These are the activations of a small neural network, seen along a few directions. Each row is one input.
In each table, some parts of the input vary, and every possible input appears once, in random order.
A made-up example of a description, with smaller parts first: one of 3 separate values, together with either a single point or one of 11 places along a line or (one of 5 places around a ring, together with one of 6 places along a line).
Shared parts are said once, and a part with two or three values counts as separate values.
In the rows, 100 means zero.

Other details of the inputs vary at random and push rows far along three fixed directions, the same in every table; ignore that.

A family of inputs:
R1: 106 130 118 126 103  91 132 136 100  70  33 115  75
R2: 111 163  94 149 114  71 109  77  66 102  77 128  55
R3: 132 110  67 127 108  94 114  89  90  82 114 136  66
R4:  69 101 121  86  97  94  66  75  82 139 126  78 118
R5:  71  74 106  86  91 101  64  73  73 134 159  91 112
R6: 114  89  69 105  92  85  90  56  78 112 145 119  67
R7: 136 124  60 120  98  78 112  60 103 101  96 123  53
R8:  84 149 111 162 111  78 101  83  35 102  94 125  66
R9:  66  92 120  94  97 115  69  85  71 126 154  93 129
R10:  75  55 133  80  99 130  97 146 115  82 107  70 161
R11:  59  99 122  79  87  97  69  79  87 130 119  75 127
R12:  65 158 138 133 108  82  89 100  58 106  80  99 114
R13:  65  96 123  74  94 100  63  66  81 138 125  79 115
R14: 131  84  79  87 101 107 114 111 133  88  76 106  84
R15: 134  57  64  79 103 109 119  97 132  99 115 120  83
R16: 127  85  79 114  98 106 125 127 111  70  93 120  87
R17: 119 101  97 136 107  97 137 145  99  52  58 114  88
R18:  71 105 122  82 107 101  59  76  81 137 123  88 113
R19: 131  79  62  69 102 113 103 105 151  92 114  97 115
R20: 141  81  60  71 108 113 103  91 143  96 116 105  96
R21: 134  56  65  56  97 116  99  95 152 105 115  91  99
R22:  80  70 123  64  85 115 106 153 140  88  81  66 151
R23:  67  77 150 113  89 120 128 177  97  64  52  74 149
R24:  65 148 150 124 110  91  90 106  60 105  76  95 116
R25:  84  83 134  72 102 124  99 144 126  85  76  75 149
R26:  68 137 126 109 106  85  82  88  70 122 103  97 100
R27:  96 118  80  94  93  79  83  52  90 128 129 103  80
R28:  67  90 122  56 104 109  54  77  99 139 152  75 136
R29:  61  96 126  74  91 101  67  76  82 134 120  74 125
R30: 101 158  93 172  98  78 119  79  35  99  87 144  40
R31:  63 104 124 112 103  87  71  89  52 116 133  97 109
R32:  58 152 133 121 103  79  86  98  61 116  90  98 107
R33: 120  92  86 129  92 103 139 122  99  65  69 111  84
R34: 124 118 100 122  95  94 139 125 111  66  39 109  80
R35: 121 121  85 111 106 100 122 118 121  73  69 112  96
R36:  58  81 131  74 110 111  68  84  80 133 146  94 136
R37:  53 125 148 109  93  88  82  91  62 119  88  80 119
R38:  88  82 128  69 100 120 109 153 140  77  79  76 150
R39:  80 101 148  94 102 112 114 163 116  74  46  86 129
R40: 145  90  40 115 106 106 107  63 103 108 142 127  56
R41:  80  60 130  91  88 111 110 158 106  70  84  80 138
R42:  85  54 127  75  94 125 104 159 120  71 104  79 158
R43: 105 140 124 140 100  89 139 140  90  67  22 109  85
R44:  69  79 151 110  80 113 128 170  94  58  52  85 138
R45: 129  56  71  79  97 110 126 100 132  88 103 117  87
R46:  92  98 115  89  90 100 113 120 115  88  75  88 110
R47: 125 125  87 128  97  88 134 124 113  73  49 111  81
R48: 140 127  57 127 102  77 115  70 104 100  91 127  49
R49:  76 116 162 110 107 112 111 159 100  71  37  86 139
R50: 104 139  93 119 100  77 104  66  76 109  91 119  57
R51:  95  66 121  63 100 122  89 128 133 102  98  71 142
R52: 147  66  50  63 110 107  76  55 138 128 150 106  78
R53: 138  76  60  76 100 107 104 102 149  98 113  96 104
R54: 139  57  67  57  94 112 106  93 155  95 108  99  87
R55:  59 103 126  81  92  94  72  90  90 129 119  78 124
R56: 108 112  75 134  95  93 103  54  64 113 124 121  59
R57: 141  92  71  89 108 107 113 103 139  85  99 106  97
R58:  73  93 105  62 105 106  50  60  94 146 160  78 131
R59:  87  68 128  57 103 129  88 137 136  93  91  73 153
R60: 148  77  61  77 105 109 106  96 145  99 110 103  89
R61: 112  81  93 117  92 104 125 116 102  73  83 104  92
R62:  61 151 148 119 112  87  85  98  59 109  84 102 104
R63: 122 104  90 136  93  86 140 126  91  51  60 123  71
R64:  94 122 124 112 105 102 115 133  99  82  52 100 104
R65: 124  99  90  90 106 104 116 119 130  84  80 106  89
R66: 140  76  62  74 104 111 103  97 153  93 116  99 107
R67:  91 158 120 135 118  81  90  74  58 110  87 117  78
R68:  95 104  83  82 101  92  67  48  86 144 142  98  85
R69: 137  99  58  94 102 100 114 101 136  89  94 112  83
R70: 139  81  62 120 108 112 128 108 116  78  97 111  82
R71:  99 156 105 137 108  72 107  79  65 105  73 125  50
R72: 100 138 106 129 108  78  91  68  67 118  88 117  62
R73: 136  52  58  84  92 105 109 102 125  88 131 110  87
R74:  83 170 113 146 110  74 102  86  52 107  71 119  71
R75: 134  67  63 109  96 112 127  96 117  83 101 104  84
R76: 113  54  78  76 100 131  90  92 122 108 154  91 121
R77:  88  98 117  80 100 110 101 130 126  88  90  84 136
R78:  67  71 114  77  96 103  56  82  75 133 169  86 127
R79:  58 134 139 141 108  95  91 101  39 104 101 102 114
R80: 105 131 112 132  91  87 137 131 100  66  33 104  94
R81:  79  91 129  74  97 115 103 150 131  82  82  74 155
R82:  77  83 109  55 101 106  57  73 104 144 154  77 123
R83:  88 120  84  99  97  83  73  57  80 138 130 100  88
R84: 138  72  51  72  93 107 108  95 151  98 109 100  91
R85: 139  77  66  73  96 103 112  88 142  92 100 106  76
R86:  96 141  95 154  91  82 113  70  42 102  99 134  52
R87: 141  44  50  87  99 120 113  94 136  96 129  96  93
R88: 137  81  48 107 107 102 101  70 103 108 143 119  70
R89:  65 115 138 101 101  93  74  85  70 128 100  85 111
R90: 139  66  43  97 101 100  98  62 111 110 147 116  65
R91:  76  99 142  98  95 111 112 160 118  78  53  75 148
R92:  55 117 144 120 106  91  80 109  48  98 112  97 123
R93:  64 119 131 132 111 104  88  94  51 109 109  93 119
R94:  73  64 105  72 109 106  49  64  83 133 180  79 131
R95:  60  58 119  75  92 102  60  74  78 128 155  70 131
R96:  98 129  86 103 104  78  79  48  75 136 128 113  62
R97: 135  66  63  94  93 122 117 113 127  86 122 114  92
R98:  79  58 120  51  89 127  93 152 147  94  95  58 171
R99: 103 145 119 137 105  94 137 146  91  64  24 113  88
R100:  69 104 108  83  88  93  71  70  86 131 123  81 117
R101:  65 128 143 114  99  86  79  78  58 121  85  94  99
R102:  55 114 131  91  91  93  73  77  70 129 109  79 119
R103: 110 130  74 150 102  87 106  59  54 114 117 130  48
R104: 119  96  80  88  98  97 111 102 126  97  94 102  86
R105: 136  86  62  79 100 104 114 109 151  88 102 106  91
R106: 125  73  77 110 100 100 122 118 112  71  92 106  86
R107:  94 106  84  84  92  85  78  52  97 130 134  98  86
R108: 147 115  54  97 118  92  98  60 117 105 119 133  51
R109: 129 120  89 122  99  94 135 113 110  67  39 121  63
R110: 119 114  83 125 115  91 124  96  87  93  89 140  63
R111: 136  74  76  79  95 107 112  94 138  92  92  99  87
R112:  73 111 145 109  92 106 127 167 105  70  28  81 132
Each input here is: one of 4 places along a line, together with either a single point or one of 9 places around a ring or (one of 3 separate values, together with one of 6 places along a line).
The inputs of R19 and R98 match in every part but the place on the line of 4. If R58 is changed in the same way as R19 into R98, which row does it become?
> R74
The inputs of R78 and R42 match in every part but the place on the line of 4. If R60 is changed in the same way as R78 into R42, which row does it become?
> R24
The inputs of R11 and R84 match in every part but the place on the line of 4. If R107 is changed in the same way as R11 into R84, which row does it become?
> R55
Change only the place on the line of 4 in R106. List by row number the other rows that result.
> R17, R94, R95
A walk changes only the place on the ring of 9. It starts at R103 and steps to R30. List the rest of the walk in order.
> R5, R73, R41, R106, R90, R23, R87

A family of inputs:
R113: 109 123 112 117  99  94 123 106 100  91  47 109  75
R114:  65  98 141 110 108 107  85 119  69 101 107  95 121
R115: 103 102 102 128 101  90 116  97  73  91  89 117  72
R116:  93 130 100 131 108  90  95  87  69 100 113 114  85
R117:  77 107 111  96  88  91  90 101  91 107 110  92 117
R118: 133  82  82  82 107 120 117 129 151  77  77  93 120
R119:  86 104 100 120  88  98  97  82  74 110 105  96  91
R120: 100  48  99  74  84 119 109 131 133  78  98  74 132
R121: 127  68  86  95 102 126 120 135 139  71  94  94 122
R122:  61 101 129 102  88  96  86 108  73 103 110  91 124
R123: 116 128  86 139 103  90 135 114  90  68  76 128  71
R124: 109 110  99 143  98  94 125 101  68  85  69 121  62
R125:  50 113 148  89 102 106  75 124  91 110  95  73 148
R126: 111 135  70 106 109  79  86  51  85 123 126 121  63
R127:  54 107 157  75 104 104  79 115  90 115  93  80 136
R128: 118 136  82 135 103  86 134 121 100  71  63 123  77
R129:  67 113 155  86 108 108  86 129  96 105  81  82 133
R130: 113  91  66  76  97  88  73  47 108 133 142  94  81
R131: 112  53  93  82 102 120 111 132 125  81 107 102 111
R132:  68 118 134  88 100  87  73  84  81 122 101  99 103
R133:  96 113 118 132 114 104 103 100  67  95  96 115  94
R134:  97 138 101 131 110  92 101  91  76 104  93 106 101
R135: 138  75  71  64 115 117  89  76 144 114 126 102  97
R136:  90 107 108  99  90  99  99  96 101 109  82  87 103
R137: 111  90  61  61  97  89  67  44 108 141 161 100  85
R138:  95  70  84  75  98  98  66  54  79 135 170 106  89
R139: 121  67  81  87  81 116 124 128 143  81  79  82 115
R140: 109  64  99  56  97 109  96 102 139 106 101  81 110
R141: 141 117  57 114 108  91 114  92 115  91 108 120  75
R142: 128  96  69 107  92  93 127 105 122  83  85 104  84
Describe the family of inputs behind these rows.
> one of 5 places along a line, together with one of 6 places along a line
The inputs of R127 and R126 match in every part but the place on the line of 5. If R140 is changed in the same way as R127 into R126, which row does it become?
> R130
Change only the place on the line of 5 in R122. List by row number the other rows that result.
> R117, R132, R137, R138

A family of inputs:
R143: 106  54 100  62 112 133  96 139 139  85 142  96 144
R144: 114  59  93  39 105 103  75 101 159 117 112  69 124
R145: 139  69  78  72 105 119 106  77 134 110 109 110  80
R146:  57 130 175 125 110 100  92 102  54 108  55  89 112
R147:  65  98 115  73  78  96  63  75  86 133 140  80 122
R148: 143 101  52 116  84  84 117  84 113  78  96 104  66
R149: 134  99  80  72 102 102  98  96 136  93  97 106  86
R150: 104 103  64 118 112  90  69  48  64 125 189 125  83
R151: 116 148  91 142 144  80  75  58  54 107 135 140  63
R152:  79  98 131 104  73 105 122 159 111  62  51  78 132
R153:  68  59 104  75  84  95  65  57  78 126 154  70 123
R154: 110 113  84 104  85  80 124 117 118  92  69 105  84
R155: 145  91  70 104 120 105 114  96 110  97  93 133  50
R156: 116 123 102  98 105  84 123 130 129  83  45 107  85
R157:  97 122  88 151 113  81  87  73  45 100 146 117  86
R158:  89 126 131  98 111 121 117 159 129  77  48  83 150
R159: 141 118  63  94  96  93 114  88 126  88  94 123  59
R160: 107  41  99  47  90 135  98  97 142 116 124  84 119
R161: 137 109  47 122  90  66 118  78 110  95  91 106  55
R162:  94 126  71 113  97  98  86  70  93 123 132  96 108
R163:  79 119  95 122  90  75  94  55  53 111 115 117  70
R164: 111  43 113  65 114 129  88 127 131 101 100  82 120
R165: 117  53  93  56 123 130  80 119 138  96 153  99 139
R166:  77  71  99  77 106 112  59  82  85 129 189  96 137
R167: 142  80  60 125  88  99 131  76 104  87  93 109  61
R168: 116 122  77 134  96 101 128 123 112  72  70  88 114
R169: 112  97 108 122  84 110 147 129 105  72  48 112  88
R170:  50 123 153 120 106 100  87 109  44 123  90 103  97
R171: 110  40 102  38 107 118  80  94 143  99 119  79 128
R172:  80  89 132  82  94 109 119 134 109  74  66  97 119
R173:  85 169  91 141 102  84 100  76  65 117 100 114  92
R174:  56 165 152 124 123  96  75 104  67 115  74  82 137
R175: 135 127  58 100 102  75 116  82 123 105  88 125  48
R176: 106 107  85 110  83  81 124 121 117  85  67  99  88
R177:  81  92 147  84 102 111 122 151 112  63  42  94 127
R178:  65  64 103  55  84  99  60  51  85 142 167  86 120
R179: 132  87  75 124  84 106 143 104 111  76  70 117  68
R180:  61 150 159 113 108  83  69  95  60 109  73  87 111
R181:  51 103 135 126  93  96  83  99  41 124 108  95 101
R182: 136  96  61 125 100  96 126  96  93  95  95 135  46
R183:  81 123 125  96 102 122 118 156 127  82  60  82 150
R184:  57  94 140 132  92  97  92 114  45 108  92  80 111
Describe the family of inputs behind these rows.
> one of 6 places along a line, together with either one of 2 separate values or one of 5 places along a line
The inputs of R144 and R175 match in every part but the place on the line of 6. If R146 is changed in the same way as R144 into R175, which row does it become?
> R160
Which other rows agree with R148 in the place on the line of 6? List them by row number.
> R153, R157, R161, R167, R168, R184
